These are the activations of a small network on made-up records, seen along a few directions, one row for each record.
Each row is followed by the record's values for the fields VEVEV, ZASAK, KUPOG, VUN, ZUM, FEGO.
A field that a record lacks is left out.
The largest differences between rows may come from other fields.
In the rows, 500 means zero.
Random noise pushes rows far along 15 fixed directions. That doesn't count. These rows show it; they differ only by the noise:
[457 450 641 575 465 520 595 545 361 586 401 482 441 438 489 482 577 500
 494 771 623 366 534 523 551 377 385 547 469 527 576]
[481 414 586 424 311 566 542 510 455 411 422 644 501 438 598 345 439 522
 250 651 580 529 432 367 348 492 522 544 513 591 645]
[425 375 490 471 559 595 466 571 537 342 606 422 368 338 515 367 570 508
 390 280 425 519 362 345 341 495 660 559 637 470 664]
[364 326 699 482 631 423 364 429 386 499 752 358 534 678 297 567 418 471
 388 406 446 486 647 451 508 718 403 438 524 491 518]
[381 485 486 413 376 519 374 384 575 527 558 397 682 602 452 544 301 484
 439 572 536 507 594 571 507 605 521 411 334 509 506]
[231 532 518 634 307 265 304 380 508 458 471 391 561 447 552 525 431 348
 526 423 361 421 518 537 638 723 503 539 356 654 408]
[608 533 640 546 576 815 467 523 570 765 704 515 423 422 405 404 531 620
 538 566 653 378 548 272 445 413 424 495 357 462 561]
[534 227 444 480 313 740 487 353 672 565 377 468 520 523 575 538 478 394
 312 597 453 579 349 555 571 524 531 619 502 513 604]
[523 210 660 543 723 394 498 657 685 459 533 503 325 416 310 714 466 319
 365 694 597 505 599 294 428 427 687 481 774 498 611]
[600 618 441 673 438 504 384 477 727 388 606 384 661 545 279 551 280 403
 537 504 370 764 656 289 616 488 587 481 413 583 604]
[602 712 426 573 319 278 593 633 651 544 582 664 370 493 548 373 473 621
 679 357 412 496 436 332 577 460 607 509 554 543 299]
[470 624 329 465 451 443 536 500 436 554 573 423 386 627 542 468 481 619
 698 289 530 416 506 623 483 501 451 472 477 479 358]
[604 555 325 586 315 367 523 530 584 541 432 398 314 676 374 698 355 416
 592 466 459 537 537 470 554 438 461 544 481 491 375]
[573 452 314 606 504 585 472 326 509 351 500 384 350 463 473 548 428 382
 431 330 602 626 634 345 365 574 509 625 456 677 606]
[429 515 420 443 316 467 474 319 551 484 755 379 629 412 600 338 497 646
 462 447 702 441 571 614 526 538 491 484 426 527 603]
[443 472 502 559 510 392 435 520 619 563 795 378 518 420 446 347 546 625
 617 388 551 446 577 521 623 493 510 462 542 507 501]
[426 559 484 351 676 618 559 538 467 675 426 636 495 657 616 525 460 588
 700 524 582 365 504 661 426 529 555 362 490 491 315]

[545 672 552 543 418 477 474 549 386 521 470 782 444 606 684 421 440 513
 535 532 543 495 459 392 372 532 358 493 566 682 447]  VEVEV=rapon, ZUM=sudu, FEGO=rizo
[525 561 380 480 511 541 649 327 581 492 594 378 511 221 535 402 583 592
 483 449 713 391 595 466 446 481 653 542 280 441 537]  VEVEV=rapon, ZASAK=gen, KUPOG=gafeg, VUN=divek, ZUM=sudu, FEGO=tuki
[549 510 557 547 570 425 591 334 289 508 550 536 458 609 449 544 538 512
 469 389 489 479 620 462 523 660 374 564 431 522 388]  VEVEV=fuzat
[317 472 471 497 397 293 338 460 425 444 676 462 500 442 653 328 500 581
 514 476 799 422 617 660 435 601 340 459 609 728 563]  VEVEV=rapon, ZUM=mabif, FEGO=rizo
[513 202 619 477 656 623 445 630 489 722 559 643 373 596 588 434 604 522
 486 611 661 372 403 647 450 435 300 483 762 528 501]  VEVEV=fuzat, ZASAK=gen, KUPOG=som, VUN=divek, ZUM=sudu, FEGO=rizo
[449 289 486 405 423 467 416 603 536 497 628 483 438 533 544 470 436 517
 359 561 629 452 429 560 354 401 432 473 686 477 632]  VEVEV=rapon, ZUM=sudu, FEGO=tuki
[381 462 613 483 564 660 427 655 558 613 307 666 686 469 506 244 435 546
 584 677 342 583 483 489 567 525 580 422 377 625 414]  VEVEV=rapon
[473 403 529 547 398 378 370 516 729 617 579 615 587 599 559 520 439 453
 536 476 364 539 432 524 679 613 533 458 620 583 365]  VEVEV=fuzat, ZASAK=mafa, ZUM=fusa, FEGO=tuki
[583 474 673 414 349 432 589 632 515 606 527 567 382 544 420 664 525 524
 339 593 369 323 282 380 506 421 518 512 536 202 444]  VEVEV=fuzat, ZASAK=gen, KUPOG=susop, VUN=divek, ZUM=mabif, FEGO=tuki
[534 449 383 568 458 527 487 435 640 534 499 541 576 538 529 346 449 534
 546 396 373 640 460 531 612 567 521 521 467 579 419]  VEVEV=rapon, ZUM=mabif, FEGO=tuki
[538 663 423 510 448 819 507 357 616 571 394 576 653 560 710 585 473 443
 619 526 390 530 319 615 591 512 577 509 412 489 526]  VEVEV=rapon, ZASAK=mafa, KUPOG=som, VUN=divek, ZUM=mabif, FEGO=tuki
[540 626 624 629 606 432 681 539 352 465 439 516 522 259 439 412 669 563
 601 590 443 456 604 375 665 418 562 562 354 518 476]  VEVEV=fuzat, ZASAK=gen, KUPOG=susop, VUN=divek
[502 536 502 518 467 367 528 535 515 430 491 482 508 377 531 552 552 505
 549 627 601 484 584 537 552 394 528 503 550 531 592]  VEVEV=rapon, ZASAK=mafa, KUPOG=noz, VUN=fegaz, ZUM=sudu, FEGO=tuki
[476 416 366 428 677 517 469 572 580 570 308 518 343 436 524 651 410 424
 522 618 771 374 644 566 278 400 601 437 479 542 400]  VEVEV=fuzat, ZASAK=gen, KUPOG=gafeg, VUN=fegaz, ZUM=fusa, FEGO=rizo
[589 484 348 469 412 668 510 435 561 623 416 534 435 681 587 594 510 488
 556 352 343 539 305 627 557 510 457 548 529 410 373]  VEVEV=fuzat
[390 340 478 335 615 391 362 681 601 488 659 550 502 369 464 265 408 657
 466 480 668 482 641 494 318 476 617 362 558 553 493]  VEVEV=rapon, ZASAK=mafa
[661 444 437 450 261 462 577 391 494 535 438 601 560 712 514 570 350 522
 388 676 591 601 589 565 544 506 365 528 439 591 450]  VEVEV=fuzat, ZASAK=gen, KUPOG=susop, VUN=divek, ZUM=sudu, FEGO=tuki
[604 304 496 476 627 603 562 538 531 398 212 690 439 513 520 544 399 357
 313 648 529 648 552 388 320 500 575 521 574 634 516]  VEVEV=fuzat, ZASAK=gen, KUPOG=gafeg, VUN=divek, ZUM=sudu, FEGO=tuki
[429 656 629 549 366 518 350 453 579 424 673 476 721 375 431 351 427 526
 394 411 303 582 476 221 570 625 573 496 280 517 582]  VEVEV=fuzat, ZASAK=mafa, KUPOG=noz, VUN=divek, ZUM=mabif, FEGO=tuki
[479 524 540 471 566 797 523 447 468 550 301 483 753 470 515 470 484 504
 515 822 562 584 578 613 562 392 487 454 296 542 638]  VEVEV=rapon, ZASAK=mafa, KUPOG=noz, VUN=divek, ZUM=sudu, FEGO=tuki
[516 368 449 498 580 366 538 418 638 440 562 409 572 472 431 596 488 462
 456 515 532 590 613 556 597 508 611 487 561 474 503]  VEVEV=fuzat, ZASAK=mafa, ZUM=sudu, FEGO=tuki
[628 617 349 620 473 666 300 492 859 691 549 420 377 421 565 863 479 314
 664 682 857 343 438 627 418 262 456 425 608 428 650]  VEVEV=rapon, ZASAK=gen, KUPOG=susop, VUN=fegaz, ZUM=mabif, FEGO=tuki
[526 397 540 417 351 453 527 522 498 584 294 653 498 698 418 513 289 451
 367 717 500 591 556 433 459 582 468 463 418 588 349]  VEVEV=rapon
[436 260 579 566 527 860 288 498 695 702 473 424 513 380 477 372 584 426
 460 506 368 498 305 464 566 531 489 585 431 492 579]  VEVEV=rapon, ZUM=sudu, FEGO=rizo
[385 323 604 397 712 489 449 507 454 440 614 455 459 423 493 514 512 468
 367 519 634 439 586 459 328 553 575 451 614 522 601]  VEVEV=rapon, ZASAK=mafa, KUPOG=gafeg, VUN=fegaz, ZUM=sudu, FEGO=rizo
[472 265 500 445 545 453 617 655 435 516 510 355 417 364 382 275 643 647
 494 560 547 518 553 566 603 340 499 525 553 471 549]  VEVEV=rapon, ZASAK=mafa, KUPOG=noz, VUN=divek
[430 660 708 535 489 507 553 581 345 521 552 438 533 613 544 646 672 481
 613 562 334 369 260 648 638 417 416 482 684 271 600]  VEVEV=rapon, ZUM=sudu, FEGO=rizo
[619 560 361 590 531 199 579 525 566 439 730 518 575 450 456 245 538 721
 705 351 562 601 705 572 683 458 495 459 572 594 377]  VEVEV=fuzat, ZASAK=gen, KUPOG=susop, VUN=divek
[745 545 452 627 602 763 572 232 452 549 440 469 405 646 482 859 525 301
 456 455 470 552 496 444 513 530 425 645 460 461 580]  VEVEV=rapon, ZASAK=gen, KUPOG=gafeg, VUN=fegaz
[583 566 608 538 578 498 600 328 644 462 613 542 623 372 514 691 569 408
 422 617 584 478 530 388 579 571 692 513 530 442 585]  VEVEV=fuzat, ZASAK=gen, ZUM=mabif, FEGO=rizo

Which values does each new row have?
[451 613 656 557 322 349 353 629 658 559 589 571 709 428 442 356 392 555
 499 680 451 497 492 411 588 459 496 389 415 528 502]  VEVEV=rapon, ZASAK=gen, KUPOG=susop, VUN=fegaz, ZUM=sudu, FEGO=tuki
[386 327 503 420 443 736 312 480 553 350 621 312 535 409 599 565 639 417
 336 307 250 535 210 554 492 505 578 594 665 362 792]  VEVEV=fuzat, ZASAK=mafa, KUPOG=noz, VUN=fegaz, ZUM=sudu, FEGO=rizo
[502 607 478 497 548 482 621 522 240 263 237 573 411 623 540 711 458 345
 430 531 420 569 443 479 331 465 507 536 603 495 556]  VEVEV=fuzat
[298 377 471 354 466 469 443 438 493 397 261 460 442 498 554 648 415 318
 305 513 522 444 421 568 304 633 615 487 470 518 486]  VEVEV=fuzat, ZASAK=gen, KUPOG=gafeg, VUN=fegaz, ZUM=sudu, FEGO=tuki
[503 497 387 491 376 432 525 414 407 542 760 324 447 638 568 505 632 611
 581 221 430 421 350 736 619 494 341 542 641 320 503]  VEVEV=rapon
[465 528 661 547 748 784 518 251 402 565 546 493 567 369 569 641 584 397
 474 621 641 346 576 428 444 572 524 561 351 521 649]  VEVEV=rapon, ZUM=sudu, FEGO=rizo
[450 584 711 532 487 594 434 482 440 651 569 730 614 581 668 345 523 554
 521 564 497 373 399 523 526 601 338 439 500 576 473]  VEVEV=rapon, ZASAK=gen, KUPOG=gafeg, VUN=divek, ZUM=sudu, FEGO=tuki
[381 650 560 400 539 516 379 547 411 503 544 587 525 527 547 469 433 559
 508 468 587 422 506 482 308 575 476 380 454 510 464]  VEVEV=fuzat, ZUM=mabif, FEGO=rizo
[445 348 533 512 429 439 295 367 661 500 620 592 662 606 615 467 409 422
 395 514 548 594 485 604 526 676 430 438 641 645 547]  VEVEV=rapon, ZUM=sudu, FEGO=tuki
[285 632 678 614 754 560 463 377 270 513 414 472 573 409 596 626 636 356
 637 514 417 289 478 571 541 636 502 488 398 526 491]  VEVEV=rapon, ZASAK=gen, KUPOG=susop, VUN=fegaz
[280 184 606 426 685 471 398 569 590 504 363 540 568 383 504 447 467 385
 405 665 536 496 545 534 445 606 666 450 550 616 494]  VEVEV=rapon, ZUM=sudu, FEGO=rizo
[581 472 522 564 662 592 661 441 298 598 349 697 408 530 633 364 646 553
 548 400 415 439 463 496 511 579 396 617 452 578 320]  VEVEV=fuzat, ZASAK=gen, KUPOG=gafeg, VUN=divek, ZUM=sudu, FEGO=rizo
[584 472 476 468 508 416 762 440 478 533 469 478 406 525 427 480 561 574
 472 432 441 492 487 445 573 504 608 544 456 399 366]  VEVEV=rapon, ZASAK=gen, KUPOG=gafeg, VUN=fegaz, ZUM=fusa, FEGO=tuki
[558 538 599 598 442 676 354 345 530 478 561 529 584 444 565 618 459 375
 376 620 593 503 502 418 455 497 383 528 451 552 691]  VEVEV=fuzat, ZASAK=gen, KUPOG=susop, VUN=divek, ZUM=sudu, FEGO=tuki
[652 450 447 320 395 761 669 192 562 581 467 633 668 653 640 562 452 556
 337 512 477 567 387 564 505 617 568 524 374 424 457]  VEVEV=fuzat, ZASAK=gen, KUPOG=susop, VUN=fegaz, ZUM=sudu, FEGO=tuki
